Each row below holds a small network's activations on one input, seen along a few directions.
Each table varies a few parts of the input and shows all the possible inputs, shuffled.
Descriptions start from the smaller parts, as in this example, which fits no table here: values(3) and (point or ring(11) or (line(4) and ring(5))).
Shared parts are said once, and a part with two or three values counts as separate values.

Rows:
row 1: [ 40 -34  36  34  27  22 -13  50 -14 -65 -24   2  44  23  41]
row 2: [  7 -54  47  32   9  37   7  42 -22 -34 -42  10  18  20   3]
row 3: [-76  48   1  33 -39  -5 -13 -18   5  28  32  -1  -2 -34 -10]
row 4: [ 12   5  24  25   7  52  19  52 -29 -35 -36  50 -13  -6 -29]
row 5: [  6  45 -56 -64   6  -5  30 -50  32  27  -3  15 -37 -12 -44]
row 6: [ 26  25 -65 -56 -19  -8  61 -40  31  41  20  24 -52   1 -49]
row 7: [ 17   6  19  12  25  36   2  59 -33 -33 -34  51  -6  -5   0]
row 8: [-11  81 -12  24   3  26  -8  18  -7 -27  22  42  -7 -44   4]
row 9: [ -8 -65  -2 -53   0 -54 -13 -73  24  52   2 -87   1  29  -7]
row 10: [-30  69   1  27 -22  35  19  16  -7 -11   8  39 -21 -41 -31]
row 11: [ 50 -79  -8 -55  39  -4  19 -19  13   3 -54 -12   5  50 -10]
row 12: [-69  55 -10  21 -27 -31 -29 -10   4  32  33  -1   6 -37  22]
row 13: [-25 -28  41  35  -7 -21 -52  -6 -13  -2  26 -59  30  -1  42]
row 14: [-15   4 -64 -51 -37 -50  30 -75  44  82  42 -14 -33   6 -28]
row 15: [ 47 -20 -31 -66  39  17  29 -13   8   3 -47  28 -30  27 -42]
row 16: [ 13 -85 -11 -45 -26 -56  18 -64  23  67  24 -78 -13  41 -13]
row 17: [ 68 -38 -41 -58  12  12  60  -4   8  19 -25  36 -45  40 -47]
row 18: [-54  61 -13  29 -18 -16 -41 -16   7  14  44   2  11 -38  28]
row 19: [-37  25 -55 -59 -11 -49  -2 -84  45  67  19 -23 -18  -7 -22]
row 20: [ 22 -56  43  23  23  19  -6  51 -28 -38 -42  11  31  24  33]
row 21: [-40 -34  44  26 -16 -35 -40   0 -15  15  15 -64  24  -1  36]
row 22: [-48 -40  52  39 -30 -12 -23  -8 -14  13  15 -65  17   2   5]
row 23: [-13 -20  42  40 -12 -27 -43   3  -6 -19  30 -74  40   4  43]
row 24: [-23  75  -9  15  -8  12   2  24  -8  -8  10  39 -13 -44  -1]
row 25: [ 44  22  16  25  28  42  -2  60 -23 -65 -19  43  12  -1   8]
row 26: [ 65 -97 -18 -50  14  -8  47 -12  13  21 -31  -3 -11  60 -14]
row 27: [  4  89 -12  29  -4  20  -2  27   1 -40  25  29   4 -40   8]
row 28: [-43  69 -13  35 -22 -22 -34  -8  14  -1  48 -11  22 -33  30]
row 29: [ 32  17  14  21  31  43  -6  52 -29 -51 -23  56   2  -6   6]
row 30: [ 38 -48  39  32  30  31 -16  45 -25 -55 -32  15  36  23  38]
The inputs of row 24 and row 12 match in every part but one. If row 10 is changed in the same way as row 24 into row 12, which row does it become?
Answer: row 3
What is each input in this table made of?
Answer: ring(5) and (values(2) or line(4))
List by row number the other rows that have the ring(5) part in common with row 22.
Answer: row 9, row 13, row 16, row 21, row 23
A walk changes only the line(4) part. It starts at row 2 and steps to row 20. List the rest of the walk in order.
Answer: row 30, row 1

Rows:
row 31: [ 51 -50  55  40   8  60  32  48 -29 -65 -36  47  19  17  -7]
row 32: [-63  34 -19 -16 -47 -19  13 -72   5  67  59 -36 -48 -32 -26]
row 33: [-38  71   9  62 -11  12  -9  69 -28 -11   9  69   6 -44   8]
row 34: [ 50  48  15   8  37  52 -12  57 -37 -79 -11  44 -13 -15 -22]
row 35: [-63  51  42  65 -18  47 -26  40 -26 -20  21  11  -7 -56   7]
row 36: [ 10 -48  53  42  16  45  -9  58 -37 -48 -46  22  20  48   4]
row 37: [-13 -26  42  64  21   1 -75  20 -19 -38   8 -11  44  -4  68]
row 38: [ 20 -64  -6 -45 -15 -64  18 -24  23  47  30 -73 -10  39  18]
row 39: [ 20 -25 -43 -97  32 -15  35 -37  23  41 -46  22 -28  18 -16]
row 40: [-40  36  53  50 -10   1 -43  29  -7 -40 -18 -44  50 -31  27]
row 41: [ 37 -34  45  41   3  -7 -14  69 -42 -44  -1 -30  35  11  61]
row 42: [-47  51 -54 -26 -55 -48  19 -39  23  73  30  30 -33 -23 -26]
row 43: [  9  52 -85 -36 -13 -18  24 -57  57  22  39  11 -15   0  -7]
row 44: [-18 -47 -12 -26  -3 -55 -53 -83  16  62  39 -52  21  14  23]
row 45: [ -4 -82 -21 -41   4 -12  16 -27  17  47 -25 -29 -16  59 -43]
row 46: [-57  11  -9 -31 -23 -62  -1 -82  43  39  24 -85  12  -6 -20]
row 47: [ 49 -77 -22 -37 -15   1  64 -35  26  38 -22 -15 -25  29 -44]
row 48: [ 16  76 -12  46  17  46  -2  49   4 -68  16  59  31 -19  35]
row 49: [ 50  27 -48 -61  15 -13  15 -43  19  32   5  -2 -51   4 -60]
row 50: [ 30  -4  18  -4  58  48   7  58 -31 -56 -74  63   7  -9  20]
The inputs of row 41 and row 38 match in every part but one. If row 31 is changed in the same way as row 41 into row 38, which row does it become?
Answer: row 47
What is each input in this table made of?
Answer: values(2) and ring(10)
